Each row below holds a small network's activations on one input, seen along a few directions.
In each table, some parts of the input vary, and every possible input appears once, in random order.
Descriptions start from the smaller parts, as in this example, which fits no table here: one of 2 separate values, together with either a single point or one of 11 places along a line or (one of 4 places along a line, together with one of 5 places around a ring).
Shared parts are said once, and a part with two or three values counts as separate values.

Other details of the inputs vary at random and push rows far along two fixed directions, the same in every table; ignore that.

Table:
row 1: [ -1 -15 -14  -2   1 -17  31  12   7  -3  -2  -9  -9   6  15   5  12]
row 2: [  1 -19  -5 -10 -14  -5  19   5   6   7   4 -19  -8  -9   3   5   7]
row 3: [  6  -6 -12  -7 -38 -18  -5  -9  -3   2   5  14 -13 -19 -10  -3  28]
row 4: [-23 -18 -65  46  23  51  15  36 -46  -3  43 -11  47 -14 -80 -23  -8]
row 5: [-12  -3  -5 -14 -30 -17  -3 -15  -1  10  -5  12  -8 -15 -12 -14  25]
row 6: [ -1 -13 -12  -2   0 -18  31  12   8  -4  -2 -10  -9   6  16   6  11]
row 7: [ 20 -13  -4  -5 -18 -10  15 -13   8   2   0   7 -25 -11  -6   3  13]
row 8: [  0 -11  -3 -13 -12  -3  12 -27  13   4 -10   5 -16  -3  -1  -7  13]
row 9: [ -6 -26 -55  42  24  57  31  10 -45  -7  40   8  32   2 -67 -20 -27]
row 10: [ 21 -14  -7 -10 -27  -4   5  -6  10  -1  -9  -9 -14   0  15   7  10]
row 11: [-20  33  61  -6  26  -3 -48  12   1  -3  -9  -4  22   9  32  19 -43]
row 12: [ 15 -24 -54  45  14  67  16   5 -39 -12  47   4  34   0 -58  -3 -17]
row 13: [ -3 -13 -10  -8  -3 -17  24   8   2  -3  -3 -15 -12  -1  19   1  10]
row 14: [ 20  -9 -12   5  -8 -16  23  11   4  -6 -11   2 -14  10  14   4   8]
row 15: [  8   9 -35  76  63 110 -30  18 -62 -13  67  10  92  13 -73   4 -68]
row 16: [ 14 -12 -10  -6 -17 -19  17 -11   7  -8   0  12 -30  -7   1   1   8]
row 17: [  4  41  59   4  23  -5 -48  11  -5  -6 -22   6  14  16  38  14 -36]
row 18: [ -3 -14 -10  -6   0 -13  22  10  -1  -3  -2 -14  -9  -1  16   1   7]
row 19: [-15 -17  -6  -8  -1 -11  16  -2   6   3   3  -8 -15  -1   0 -11   3]
row 20: [ -5 -17 -14 -13  -3  -3   9 -16  22   8   3 -14  -6  -1   7  -7  14]
row 21: [-22 -15 -10 -15 -28 -17  -1  -2   2  14   2  -6  -8 -15  -6 -14  30]
row 22: [  5  40  55   7  24  -2 -46  12  -9  -7 -18   4  17  18  33  14 -37]
row 23: [-12 -15 -14 -14 -34 -14   0  10  -4   8   6 -11   2 -18   2  -1  24]
row 24: [ 22 -17  -6  -3 -23  -3  13   4   2   5  -4  -8 -14  -5   2   4   5]
row 25: [-11 -19  -9  -9  -6   2  12 -13  13   6   2 -14  -9  -1   1  -7  14]
row 26: [  0  -6  -9   0   3 -18  33 -12   9  -1 -11  14 -19   8  -1 -10  14]
row 27: [-12 -12  -9   2   9 -16  30   1  11   2  -2  -4 -13  10   6  -8  14]
row 28: [-12 -10  -2  -1  11 -19  24   0  13   3  -7  -2 -14  10  10  -7  14]
row 29: [ 15  -6 -11   4  -2 -12  18  -6  -2  -9   0  12 -21  -2   2  -2  10]
row 30: [-26  33  67  -7  29   7 -57 -11  13   7 -14  -4  20  13  27  10 -29]
row 31: [ -9   3 -20  -1 -12 -14   8   0  -2  -1  -7   8  -6 -20 -30 -16  19]
row 32: [-20  36 -36  62  63 108 -27  40 -80  -3  51  19  89  16 -93 -14 -41]
row 33: [ -2  -5  -7  -1   3 -11  24 -13   0  -2  -8   9 -16   2  -1 -14   8]
row 34: [-25  48  52  -2  19  -9 -61  26  -1  -3 -14  -4  32 -11  15  14 -25]
row 35: [  2  48  58  17  37  -4 -41  -1   1 -10 -10  26  15  19  22  18 -34]
row 36: [ 12  18 -20 -12 -18  -4   2   7  -4  -2  -1  18 -18  -6 -14  -1  40]
row 37: [-15 -17  -8  -8  -3 -11  18  -2   7   2   4  -8 -15  -1   0 -11   4]
row 38: [-13 -15 -13   2  11  -5  23   2  -3   1   3  -9  -9   3   0 -14   9]
row 39: [  3  40  59   5  22  13 -59 -15   3  -5  -7  16  18   9  17  20 -33]
row 40: [  0 -10  -2 -13 -13  -5  13 -28  14   4 -10   4 -17  -2   0  -7  14]
row 41: [-24  35  73  -3  31   3 -52  -4   8  13 -12  -3  18   8  19   8 -34]
row 42: [ 16  -6 -12   1  -7 -18  22  -9   2  -9  -2  11 -26  -3   6  -2  14]
row 43: [ -2  -7 -10  -2   3 -12  26 -13  -1  -1  -9   9 -18   1  -2 -14  10]
row 44: [  8   5 -16  -2 -22 -25   1   3   4  -8  -5  11 -17 -25 -17  -3  24]
row 45: [ 22 -10 -16  -6 -11  -2   4 -22  17  -3   4   7 -13  -5   3   5  12]
row 46: [ -4  -7  -2 -12 -10 -18  19 -17   9   0  -9  10 -23  -2  -1 -11   4]
row 47: [-31  63  54 -15  28   3 -61  15  -1  10 -15   6  20  13  13   4  -3]
row 48: [  1  38  59   4  17   2 -54  12  -6  -6 -13   6  20  14  27  17 -48]
row 49: [  8  35  64   2  11   5 -51   7   0   5 -15   1  18   8  23  19 -39]
row 50: [  4 -16 -11 -17  -8  -4   5  -5  19   3   1 -18   0  -4  19   8   9]
row 51: [ 16 -14 -10  -6 -22 -13  12   7   2  -5  -6  -3 -18  -1  10   2   0]
row 52: [ -9  42  59  -8  30   6 -57 -26  16   5 -17  14  23  12  22   7 -32]
row 53: [ 20 -17 -13  -5 -23   3   6  -3   5  -1  -6  -9 -10   0   8   6   8]
row 54: [-13 -12  -7  -3   7 -13  22  -1   3   2  -2 -10 -14   3   7 -13  11]
row 55: [ 26 -15 -18  -7 -17   3   2  -5  11   0  -2  -8  -3   1  11   5   5]
row 56: [  1 -21  -5 -13 -16  -9  21   4   9   8   1 -19 -12 -10   6   6  10]
row 57: [ 19  -8 -11   7  -7 -13  22  12   3  -7  -9   2 -11  11  13   4   6]
row 58: [ -7  11 -18 -24 -17  -7   6  23   0   4  -4  -7  -8  -5   3   2  38]
row 59: [ 19  -8   2  -4 -18 -10  11 -14  10   1   1   8 -23 -10  -3   4  10]
row 60: [-12  38  68  -3  24   2 -44 -16   5  10 -17  14  13   6  10   5 -33]
row 61: [ -6 -18 -14 -11   0   1   7 -15  19   8   4 -13  -3   0   4  -7  12]
row 62: [  9 -10 -15  -6 -42 -10  -8   9 -10   5   0  -1  -2 -13  -3  -2  19]
row 63: [ -1  -4  -7   2   5 -16  31 -11   9  -2 -10  14 -16   8   0 -10  12]
row 64: [ 26 -16 -20  -7 -20   1   5  -5  13   0  -1  -9  -5   0  12   5   8]
row 65: [  6  -8  -9 -15  -9  -6  10 -30  22   5  -7   4 -11  -2   3  -8  13]
row 66: [ 13 -10 -11   0 -13 -10  15  -8   2  -9   5  12 -22  -6  -4   0   3]
row 67: [ -1 -18  -6 -18 -16  -7  10  -5  14   2  -4 -19  -9  -4  17   9  13]
row 68: [ 13  -1 -71  37   7  68  11  48 -59  -5  38   0  42   5 -66  -8   4]
row 69: [ 11   3 -12  -7 -30 -27  -4  18   3  -4 -16  -4 -12 -19  -2   0  19]
row 70: [  5 -19 -16 -17 -12  -5  11  -6  20   2   3 -20  -2  -4  17   7  12]
row 71: [-16  33  61  -7  21   7 -54  -1   7   1 -10 -11  27  10  34  24 -33]
row 72: [-24  33  68  -3  28   2 -47  -4   9  13  -9  -5  16   8  17   7 -32]
row 73: [ -5 -19 -11 -13 -14 -16  21   7   7  -3   2 -14 -14  -6  13   3   4]
row 74: [  2 -11  -1  -6 -10  -4  21 -18   7   9  -4   4 -16  -7 -13 -10   8]
row 75: [ 13 -20 -66  68  38  66  35  25 -53 -17  53  14  42  11 -68  -6 -24]
Each input here is: one of 5 places around a ring, together with either one of 3 separate values or (one of 2 separate values, together with one of 6 places along a line).
- The inputs of row 53 and row 39 match in every part but the place on the ring of 5. If row 17 is changed in the same way as row 53 into row 39, which row does it become? => row 29
- The inputs of row 20 and row 65 match in every part but the place on the ring of 5. If row 54 is changed in the same way as row 20 into row 65, which row does it become? => row 33
- A walk changes only the place on the ring of 5. It starts at row 37 and steps to row 73. List the rest of the walk in order. => row 48, row 66, row 46
- Which other rows does row 6 become when the place on the line of 6 takes its other values? List them by row number. => row 2, row 13, row 70, row 71, row 73
- Which other rows does row 21 become when the choice among 3 separate values takes its other values? List them by row number. => row 4, row 47
- Which other rows does row 5 become when the choice among 3 separate values takes its other values? List them by row number. => row 31, row 32

Table:
row 76: [  8 -10   7  17  35  15  -2   6   7 -16  13 -18  27  13  17  14 -37]
row 77: [ -5  22  13  22  14  10 -20  -5 -13   1   6  24  17  -3 -29  -6  -7]
row 78: [ 26  11  13  20  -2  17 -27   5 -12  -8  10  12  25  -1 -13  11 -15]
row 79: [ 21   1   8  10   4  27 -22  -5 -11  -9   4   4  27  13   1   2 -25]
row 80: [ 21   3  20  12  12  28  -4  15 -16  -3   0  -5  13  16  -1   8 -31]
row 81: [  0 -33 -61  -7 -32 -15  51 -30   9  16  -9   8 -43  -9 -11 -21  35]
row 82: [ -10   74  112  -91  -32 -111  -65   17   59   -8  -81    2  -36    6
   97    8   61]
row 83: [  0 -31 -49  -4 -24 -14  69 -11   4  22 -13  -1 -58  -7 -12 -14  29]
row 84: [  4 -15 -62  -4 -40 -29  42 -12   0   3  -1  21 -53 -31 -26 -10  42]
row 85: [-19  15   6 -17   8  40 -40  -6   3  12  17 -13  36  -5 -23  -3   9]
row 86: [ 10  -4  14  14  24  23  -2   7  -9 -10  16  -6  20  22  16  15 -26]
row 87: [-21   7  15  16  40  16   5  -3 -10   0  12   6  12  21   1  -2 -19]
row 88: [ 25  19   6  13  -4  13 -32  13 -20 -22  13  18  18  -9 -15  13 -19]
row 89: [-37 -57 -49 -21 -52 -28  41  14   3  27   6 -46 -26 -35  -4 -11  33]
row 90: [-23   1   8  19  50   7   6  -4   6  -6   8  -6  20  11   1  -3 -30]
- What is each input in this table made of? => either one of 3 separate values or (one of 2 separate values, together with one of 6 places along a line)
- Which other rows does row 83 become when the place on the line of 6 takes its other values? List them by row number. => row 77, row 81, row 84, row 87, row 90

Table:
row 91: [-32  12   7  21  36  46 -20  22 -27   8  17  -8  47   6 -25 -10 -29]
row 92: [ -1  15  48  -9  22 -17 -16  -6  26  -2 -24  -5  -2  19  54  13 -23]
row 93: [ 21  40  41 -16 -23 -14 -56   7   7  -3 -22  14   0  -8  28  21  -1]
row 94: [  5 -27 -59 -20 -45 -39  55  -5  10   1  -5   9 -50 -24 -22 -22  68]
row 95: [-16 -37 -56 -25 -34 -37  55   5  10   7   1 -21 -36 -16 -13 -18  59]
row 96: [ 16 -59 -49 -18 -33 -28  77  -8  23   2   1 -22 -51  -8   9  -5  39]
row 97: [ 11  14  10  40  37  45 -12   8 -29 -11  22  18  30  12 -22   8 -44]
row 98: [ -2 -31 -40 -30 -19 -37  34 -32  11  10   3 -38 -26  14 -17   4  35]
row 99: [  1  10   9  38  26  39 -23   5 -31  -8  20  17  38   1 -28  -1 -45]
row 100: [-15   5  39  -8   7 -17 -22  -5  11   4 -11 -14   5   3  24   8 -23]
row 101: [ -1  27  50 -24 -19 -10 -51  22  23   4 -23  -4   6 -15  56  17  -1]
row 102: [ -4  35  55 -17   4  -9 -40 -22  31   3 -24  29  -9  -7  35   1  -1]
row 103: [ 20  22  32   4  16 -12 -14 -17   9 -10 -17  18  -7  21  28  12 -19]
row 104: [  -2  -26  -88   64   27   91   34   27  -73   -4   61    8   55    0
 -106  -28  -16]
- The inputs of row 104 and row 91 match in every part but one. If row 99 is changed in the same way as row 104 into row 91, which row does it become? => row 100
- What is each input in this table made of? => one of 2 separate values, together with either a single point or one of 6 places along a line
- Which other rows does row 92 become when the choice among 2 separate values takes its other values? List them by row number. => row 103

Table:
row 105: [-12   4  11 -26 -21 -45  14   4  17   8 -28  -1 -28  -5  19  -6  29]
row 106: [ -7  11   6 -25 -13 -39  12   0  20   2 -18   6 -29  -2  20   2  37]
row 107: [ 27  22  60 -22  -5 -58 -21 -40  47 -13 -42  23 -39  10  71  20 -10]
row 108: [ 14 -31 -73  15 -27  28  44  21 -34   3  17  -5   2 -13 -53 -20  28]
row 109: [ 10   8   6 -37 -47 -27  -8   2  13  11 -29   0 -29 -10  14  -3  32]
row 110: [ 13  12   1  83  76  86 -14  31 -66 -22  39  12  76  30 -44   7 -99]
row 111: [-22  18  26 -14  -3 -22 -21  -5  12   6  -7   4   0 -15   1   2   6]
row 112: [ 10 -23   9 -23 -15 -30  20   6  29   3 -22 -32 -22   8  52  12   5]
row 113: [ 31 -48 -52  29  -4  15  53 -11  -8 -16  28   4 -11  -9 -30  -2 -12]
row 114: [  7  12  38 -12  18 -10 -18   8  24  -3 -12 -20   2  19  57  28 -16]
row 115: [  2 -29 -49  18 -20   9  34  14 -24   2  22   1  -6 -13 -43 -17  21]
row 116: [ 11  16   6 -28 -35 -29 -20 -19  19   4 -23  13 -21 -14  15   0  37]
row 117: [  7   5   5  83  70  84 -20  25 -68 -21  50  12  76  24 -43  10 -99]
row 118: [-33  25  42 -17   5 -28 -33   5   5   2 -15  -3  -1  -4  23  -1  -5]
row 119: [ 14 -17 -61  19  -7  16  40  17 -20  -5  22   8  -8  -4 -43 -12  31]
row 120: [ 14 -30 -80  24 -16  20  38   4 -20  -4  28   9   3 -13 -56 -20  33]
row 121: [-20  22  11 -14   5 -22 -27  -6  13  -3 -11   5   3  -5  13  -4  10]
row 122: [ 21 -25 -79   7 -29  37  35  19 -28   0  29   1   0 -10 -52 -10  36]
row 123: [-13  15   7 -30  -6 -40   3   1  22  -2 -19   0 -29  -4  25  -1  32]
row 124: [-12   1  60 -29  14 -28  -3 -48  49  11 -26  -4 -29  10  46   3 -12]
row 125: [  6   6   6 -38 -50 -23 -21 -13  20  11 -15   2 -25 -26   2   2  32]
row 126: [ -47   86   89   31   83   41 -103   35  -38   -3   -2    7   83   23
    1   10  -85]
row 127: [-13 -43 -67  18 -16  14  53  20 -30   2  32  -8   4 -14 -48 -19  23]
row 128: [ 10 -71 -68  20 -11  26  59  21 -16  -2  37 -40   8  -1 -14  -1   0]
row 129: [-21   1   5 -31 -19 -42  -3 -11  27   3 -13  -6 -26 -24  10  -6  27]
row 130: [ -7   8  45  -9  33  -5 -10 -42  32   5 -18   5  -4  26  39   1 -22]
row 131: [  3   2  10 -35 -52 -26 -14  -3   9  12 -17   0 -27 -15  12   0  30]
row 132: [ -5  36  44  -7   1 -23 -30   8   5   5 -28  11  -6   3  15   0  -2]
row 133: [ -37   53  109   40   99   60  -78   -6  -24    4    8    4   74   46
   18   14 -111]
row 134: [ -8   6   1 -26 -22 -43   1 -15  26   3 -19   9 -22 -10  18  -4  37]
row 135: [-12  58  89  21  66  33 -99   9   0  -6  -2  -9  74  30  47  36 -82]
row 136: [  4 -63 -60  22  17  35  85  -9 -10   5  21 -17  -7  18 -29 -25  -3]
row 137: [  9 -55 -64  21  24  38  84 -13  -6  -1  30 -10 -10  21 -27 -17   6]
row 138: [ 19 -30 -84   8 -37  35  23   5 -24   1  29   3   9 -17 -56 -15  34]
row 139: [ 14  17   4 -28 -29 -26  -3  -4  14   3 -21   9 -31  -7  15   5  41]
row 140: [ 32  18  55 -27  -5 -61   2 -27  46 -14 -42  19 -56  14  73  24   0]
row 141: [  0  10  17 -22 -27 -38 -11 -14  25   6 -18   9 -30 -21   4  -1  28]
row 142: [ 12 -66 -72  17 -10  29  53  11  -5  -3  39 -38  10 -11 -25   1   3]
row 143: [ -2  32  48 -36 -30 -35 -44 -19  25   9 -29   8 -20 -21  22   9  19]
row 144: [-15  27  -1  62  44  93 -52  38 -79  -2  47   6  89   5 -68   0 -60]
- What is each input in this table made of? => one of 5 places around a ring, together with either one of 3 separate values or one of 5 places along a line
- The inputs of row 126 and row 118 match in every part but the place on the ring of 5. If row 109 is changed in the same way as row 126 into row 118, which row does it become? => row 131
- The inputs of row 133 and row 136 match in every part but the place on the ring of 5. If row 115 is changed in the same way as row 133 into row 136, which row does it become? => row 132
- Which other rows does row 125 become when the place on the line of 5 takes its other values? List them by row number. => row 111, row 129, row 141, row 143
